A small network was trained on made-up records. Each row is its average activation on records with the value named, seen along a few directions.
Related values have similar rows: they may be neighbours, one step apart, or belong to one group.
(in the rows, 500 means zero)
Strong random noise was added to every row along 21 fixed directions; ignore it. To show where, here is one row again and again, with new noise each time:
[516 441 504 526 576 522 427 473 402 624 598 497 465 453 409 409 588 520
 324 586 289 612 511 567 532 387 681 571 419 663 371 658 613 538]
[361 415 509 371 575 518 502 493 349 560 674 640 420 569 406 569 393 580
 621 727 475 470 546 266 489 325 552 519 491 325 589 610 433 568]
[463 465 290 583 370 460 430 452 472 442 341 697 376 485 536 570 329 463
 691 379 622 490 572 422 430 441 414 693 415 629 655 664 600 462]
[402 386 636 375 521 619 526 462 417 404 421 502 347 413 489 657 430 462
 610 399 489 422 440 543 365 574 579 476 407 813 623 445 456 331]
[590 562 459 531 519 588 521 632 319 695 331 615 311 594 554 651 520 443
 735 476 639 276 306 527 396 347 521 441 596 334 673 496 413 482]
[614 392 586 416 501 465 629 675 646 355 584 438 580 547 461 497 407 414
 617 638 594 547 710 709 668 380 569 364 553 437 413 593 257 458]
[623 643 513 606 458 431 448 424 526 728 597 507 521 388 739 270 693 176
 453 474 398 532 389 690 299 479 419 232 290 598 657 434 654 673]
[155 363 452 512 510 270 654 571 280 466 465 506 458 556 391 503 280 583
 690 534 346 571 602 396 529 323 572 559 195 843 490 340 394 425]
[379 175 669 469 630 687 354 234 454 359 523 649 529 458 523 626 487 568
 329 580 446 660 635 217 670 528 447 464 630 675 546 492 496 358]
[460 347 571 460 521 614 343 423 485 412 499 399 517 524 659 554 551 340
 407 476 534 396 656 609 531 403 416 209 709 533 490 460 439 507]
[499 787 559 398 359 474 549 506 731 304 527 416 540 405 481 515 268 376
 481 421 416 581 557 771 462 515 526 402 574 481 402 356 328 605]
[423 375 691 433 631 464 518 304 413 635 523 491 404 403 428 471 757 573
 459 350 414 423 468 403 410 393 474 611 317 528 347 406 540 556]
[427 471 656 560 372 492 475 426 399 145 450 574 326 532 508 600 437 473
 620 407 530 641 617 495 624 508 369 675 447 708 385 614 367 500]
[437 415 409 614 507 427 460 499 455 351 317 469 331 495 748 443 457 513
 409 392 565 409 544 526 336 471 513 447 414 679 538 650 472 564]
[449 281 512 519 440 573 571 475 550 462 567 485 490 514 398 448 507 486
 508 493 589 451 586 495 521 576 355 535 421 568 478 553 529 417]
[696 581 459 486 380 496 626 567 547 645 327 521 440 673 422 539 336 489
 585 404 546 550 399 555 515 661 384 547 544 500 745 290 617 534]
[332 570 423 482 486 528 492 558 791 447 526 227 540 687 440 533 503 716
 628 449 625 317 515 402 435 556 293 420 488 483 397 329 587 417]
[513 405 743 439 447 703 272 243 587 328 593 717 489 540 457 724 518 326
 769 527 608 614 465 492 536 354 345 441 561 730 611 686 499 290]
[422 477 539 342 390 644 494 315 517 494 544 573 334 403 526 568 411 424
 598 396 480 336 678 495 390 339 262 531 508 395 695 388 533 728]
[608 430 692 335 598 546 456 459 610 656 429 474 385 413 338 718 599 665
 616 386 582 467 487 424 454 481 824 561 512 487 263 519 466 352]
[530 367 474 690 512 416 637 446 515 708 524 547 713 428 418 201 770 484
 276 434 431 485 264 658 470 480 422 543 364 556 473 474 603 476]
[582 419 593 537 366 551 494 515 484 612 486 629 451 499 467 586 402 411
 792 551 616 586 523 374 484 666 460 411 472 624 682 408 579 390]
[358 611 295 326 515 481 462 437 604 568 496 413 365 694 474 639 277 484
 489 419 461 507 445 442 392 498 547 474 311 640 620 477 601 442]


Field TADOK:
loke: [405 430 499 500 442 603 460 436 352 592 533 553 354 613 518 600 423 651
 451 598 469 518 592 277 601 395 539 534 599 352 571 515 491 649]
zan: [501 570 453 461 691 288 483 473 605 491 469 534 748 687 539 510 514 584
 595 600 460 655 499 395 691 206 423 487 429 482 549 395 493 463]
dage: [369 316 531 354 392 487 627 538 647 584 634 334 563 506 298 506 372 574
 528 543 612 463 569 425 436 728 646 411 359 520 419 430 499 348]
rizu: [495 395 481 347 553 432 670 593 459 669 580 401 604 567 434 458 355 433
 546 621 485 491 543 427 465 666 522 372 424 478 715 285 560 448]
giros: [504 532 634 320 425 711 393 318 763 555 611 394 601 398 546 682 651 703
 279 441 409 577 425 485 589 565 759 417 636 524 510 412 591 495]
gigir: [542 388 611 662 554 481 528 515 450 543 521 422 549 825 369 301 461 370
 382 718 513 534 382 679 499 327 317 293 492 562 394 605 422 480]
kov: [300 552 425 503 685 474 406 473 464 442 416 385 394 476 563 489 446 510
 438 447 489 323 485 416 251 462 500 404 450 551 355 487 467 451]
guvut: [410 586 398 483 432 547 539 556 566 401 570 435 509 444 374 580 606 539
 647 375 573 442 482 482 604 637 424 732 360 512 364 514 514 310]
zuk: [577 538 433 437 493 595 486 578 394 466 429 459 299 689 480 739 528 623
 612 458 598 506 507 314 678 679 487 723 474 479 546 569 563 415]
gizap: [621 623 432 635 644 445 456 510 537 518 433 594 588 423 501 402 245 381
 539 686 508 644 688 284 451 615 363 443 605 352 451 411 520 485]
duk: [403 660 590 479 487 536 512 466 619 231 638 426 488 440 435 447 296 395
 452 595 448 540 545 640 361 489 484 454 485 536 341 650 318 498]
fopo: [409 491 376 632 436 641 460 360 669 506 585 612 535 300 714 525 641 505
 590 489 557 402 680 365 580 281 308 482 394 405 560 493 487 543]
TADOK is arranged as a line.
Which values are neighbours of rizu? Give them in the order they are listed.
> loke, duk
Which values are neighbours of dage? Give them in the order they are listed.
> giros, gigir
Which values are neighbours of fopo? Give them in the order they are listed.
> zuk, gizap

Field KUF:
bufak: [350 398 378 574 389 512 474 524 536 635 595 354 590 530 575 448 559 556
 375 545 345 540 647 608 652 281 633 348 449 682 459 443 569 556]
val: [439 432 388 462 333 266 507 406 521 394 382 621 568 416 660 505 398 502
 388 320 548 601 474 521 475 554 691 512 427 592 642 568 451 565]
big: [388 511 454 585 275 277 427 490 460 481 546 429 658 712 616 504 661 637
 460 435 571 497 330 501 574 481 569 380 611 458 498 538 472 597]
vizo: [354 563 560 511 413 122 606 640 424 328 547 613 738 160 416 262 213 478
 714 631 490 566 453 462 140 767 720 463 369 614 510 485 413 479]
taf: [529 367 535 682 706 624 555 443 435 383 399 665 586 509 606 376 569 412
 455 609 593 426 369 407 466 519 122 468 533 477 707 499 465 370]
degaf: [391 640 420 714 550 334 445 567 516 469 290 501 589 631 591 522 323 558
 705 525 550 610 375 287 411 605 430 378 466 746 580 283 550 286]
nidel: [499 467 463 512 535 381 528 641 293 415 559 482 563 477 717 405 463 324
 374 628 493 480 499 582 464 573 666 278 582 427 574 619 327 558]
zanop: [458 426 514 471 548 578 548 617 290 430 383 468 446 782 466 631 432 559
 478 531 533 468 413 488 669 511 433 516 719 456 601 412 419 428]
fef: [555 503 549 606 305 558 634 622 573 545 507 594 512 470 416 587 352 404
 670 537 699 589 484 406 591 838 504 355 547 392 437 353 315 320]
mir: [589 413 438 603 546 677 614 497 772 475 458 446 763 675 457 502 455 388
 275 563 515 665 392 669 787 602 332 340 526 693 605 358 472 171]
mored: [609 291 578 346 531 463 405 496 418 750 628 404 480 621 567 583 807 472
 595 510 520 463 530 533 584 360 680 343 437 569 593 580 625 506]
vom: [606 552 635 719 536 483 392 442 638 415 438 631 466 515 580 515 615 462
 742 509 612 676 605 373 636 388 283 507 428 573 340 512 472 438]
KUF is arranged as a line.
Which values are neighbours of mored? Give them in the order they are listed.
> big, fef
Which values are neighbours of bufak? Give them in the order they are listed.
> degaf, zanop
Which values are neighbours of val? Give them in the order they are listed.
> vizo, vom
